These are the activations of a small neural network, seen along a few directions. Each row is one input.
Each table varies a few parts of the input and shows all the possible inputs, shuffled.
Descriptions start from the smaller parts, as in this example, which fits no table here: one of 6 places along a line, together with either a single point or one of 9 places around a ring or (one of 3 separate values, together with one of 8 places around a ring).
Shared parts are said once, and a part with two or three values counts as separate values.
(in the rows, 128 means zero)

Table:
R1: [161 147 114  61 161 143  91  55 103 145 198 134 163 189 153 127 130]
R2: [150 167 148  87 149 115 127 138 135 160 113 175 135 117 108 117 157]
R3: [149 146 125 147  87 123 119 141 104 111  94 135 127 132 118 103 105]
R4: [131 110  98 117 100 190 144  64 114 174 185  69 133 165 167 161 146]
R5: [159 152 157 118  95 139 126 137 126 117 115 134 109 101 101 121 109]
R6: [ 92 143  90 160 135 162 158 117 136 143  77 137 106 123 142 112 132]
R7: [138 131 125 156  97 129 109 117 141  95 102 130 153 114  83 121 101]
R8: [118 163 134 110 166  83 116 131 156 157 121 133 141 146  81 131 146]
R9: [115 141 118 123 146 160 164 139 128 147  96 106  94  86 157  88 142]
R10: [145 161 118 174 113 120 112 134 138 127  92 139 132 141 124 127  99]
R11: [127 161 141 102 152  98 132 148 138 123 148 130 180 107  97  86 150]
R12: [122  98 123 132 122  94 129 175 109 109 117 130 115 123 174 147 143]
R13: [135 149 130 102 129  97 134 155 110 155 121 168 133 159  92 112 137]
R14: [140 154 165 146 119 124 114 147 147 112 139  93 118 118  86 120 115]
R15: [ 84  88 128 149 128  90 112 148 119  99 148 116 129 104 120 162 119]
R16: [101 112  94 146 136 159 155 121 171 138 104 118  88 122 105 109 135]
R17: [105  88 173 114 109 115 124 160 118 119 143 146  99 100 140 163 136]
R18: [113 134 102 129 134 155 171 144 119 131  78 113  97 125 158  85 142]
R19: [182  26 158 127 140 108 140  41 125 111 191 107 138 159 218 177 114]
R20: [104 106 131 150 134 101 129 156 121 105 114 141 133 123 155 180 132]
R21: [182 127 119  99 131 173  65  85 121 131 180  84 142 192 168 155  71]
R22: [116 161 124 119 138  95 141 140 129 150 132 171 147 157  82 129 122]
R23: [104 114 122 150 131 184 150 128 138 119 110 125 126  88 110  94 145]
R24: [ 99  95 135 153 120 117 109 149 125  92 156 138 134  81 132 143 145]
Q: What do these inputs look like to the network?
A: one of 4 places along a line, together with either a single point or one of 5 places around a ring
Q: Changing only the place on the line of 4 turns R13 into R12. The same change can be made to R22. Which row results?
A: R20
Q: List by row number the other rows that have the place on the line of 4 in common with R7.
A: R3, R5, R10, R14, R21
Q: Which other rows does R4 become when the place on the line of 4 takes its other values? List them by row number.
A: R1, R19, R21

Table:
R25: [126 105 145 155 127 123  96 113 151  94 131 114 127  98 148 140 114]
R26: [129 130 135 100 151 127 139 103 135 147 151 134 153 141 112 120 147]
R27: [141 102 123 131 119 164 155 120 105 146 132 118 112 120 154 113 128]
R28: [112  95 140 124 126 120 133 120 143 111 153 135 121  96 140 164 157]
R29: [117 127 105 158 104 162 120 111 143 120 127  94 105 128 135 146 112]
R30: [122 135 143 109 140  99 110 140 107 144 150 123 159 144 132 144 147]
R31: [ 95 171 140 156 116 108 161 222 159 129  41 182  96  66  53  77 150]
R32: [158 140 140 129 117 100  95 131 114 118 130 133 152 150 136 129  97]
R33: [152 163 121 118 112 134 115 115 128 128 127 116 136 169 109 130 100]
R34: [136 145 108 107 151 145 121 119 103 154 135 126 144 160 132 102 116]
R35: [119  95 108 120 146 126 162 115 122 119 131 133 103 137 157 142 140]
Q: What do these inputs look like to the network?
A: either a single point or (one of 2 separate values, together with one of 5 places around a ring)

Table:
R36: [116  44 142 162 166  94 124  84 160 101 163  97 124 120 200 156 149]
R37: [131 171 125  98 154  74 167 210 129 159  91 181 111 158  81  89 167]
R38: [127  47 128 189 106 112 143 107 109  74 110  93  92 116 220 170  98]
R39: [147 158 188 113 124  67  38 152  98 112 144 151 211 110 121 136 104]
R40: [ 92 168  76  99 143 152 172  97 109 172 119 159 165 166  77 110 129]
R41: [181 197 183 104 141  80  92 167 147 124  90 177 172 130  57  56  99]
R42: [163 123  75  67 131 186 151  98  96 177 196 130 108 187 153 135 143]
R43: [147  87 119 138  76 245 177  79  87 128 126  88  86  85 164 123  97]
R44: [138  95 109 113 138 217 142  80 157 154 185  81  85 120 150 125 157]
R45: [ 73 105 145 142 142 100  98 166 154 109 142 136 120  60 136 166 180]
R46: [ 71 145  85 164 170 165 135 107 185 155 109  94 117 130  96  93 145]
R47: [191 116 163 119 133  57  61  88 129  94 177 106 174 197 173 166  89]
R48: [106 131 161 135 155 123 166 159 185 125  83 176 114  51  67  68 165]
R49: [139  79 110  98 143  70 146  97 103 114 178 148 138 186 185 190 142]
R50: [ 97 131 130 106 137  61 112 195  81 147 146 155 150 137 145 168 173]
R51: [117 142 128 173 119 124 160 209 145  99  27 150  56  79 108  79 117]
R52: [ 82 154  70 177  90 190 165 125 141 121  65 100  78 123 100 130 101]
R53: [ 85  91 166 187  74 119 134 177  77 106  82 125 130  34 158 152 125]
R54: [145 210 125 109 112 145  98  83 143 146 127 127 194 174  48 108  83]
R55: [212 168 133  67 107 180  81  83 124 144 197  86 135 197 123 137  98]
Q: Changing only one part turns R50 into R40. The same change can be made to R39. Which row results?
A: R54
Q: What do these inputs look like to the network?
A: one of 4 places along a line, together with one of 5 places around a ring
Q: Start at R43 and move only the place on the line of 4, one step at a time. The first step leads to R44. Which rows follow, in order?
A: R42, R55
Q: Start at R41 and move only the place on the line of 4, one step at a time. The first step leads to R37. Which rows follow, in order?
A: R48, R51
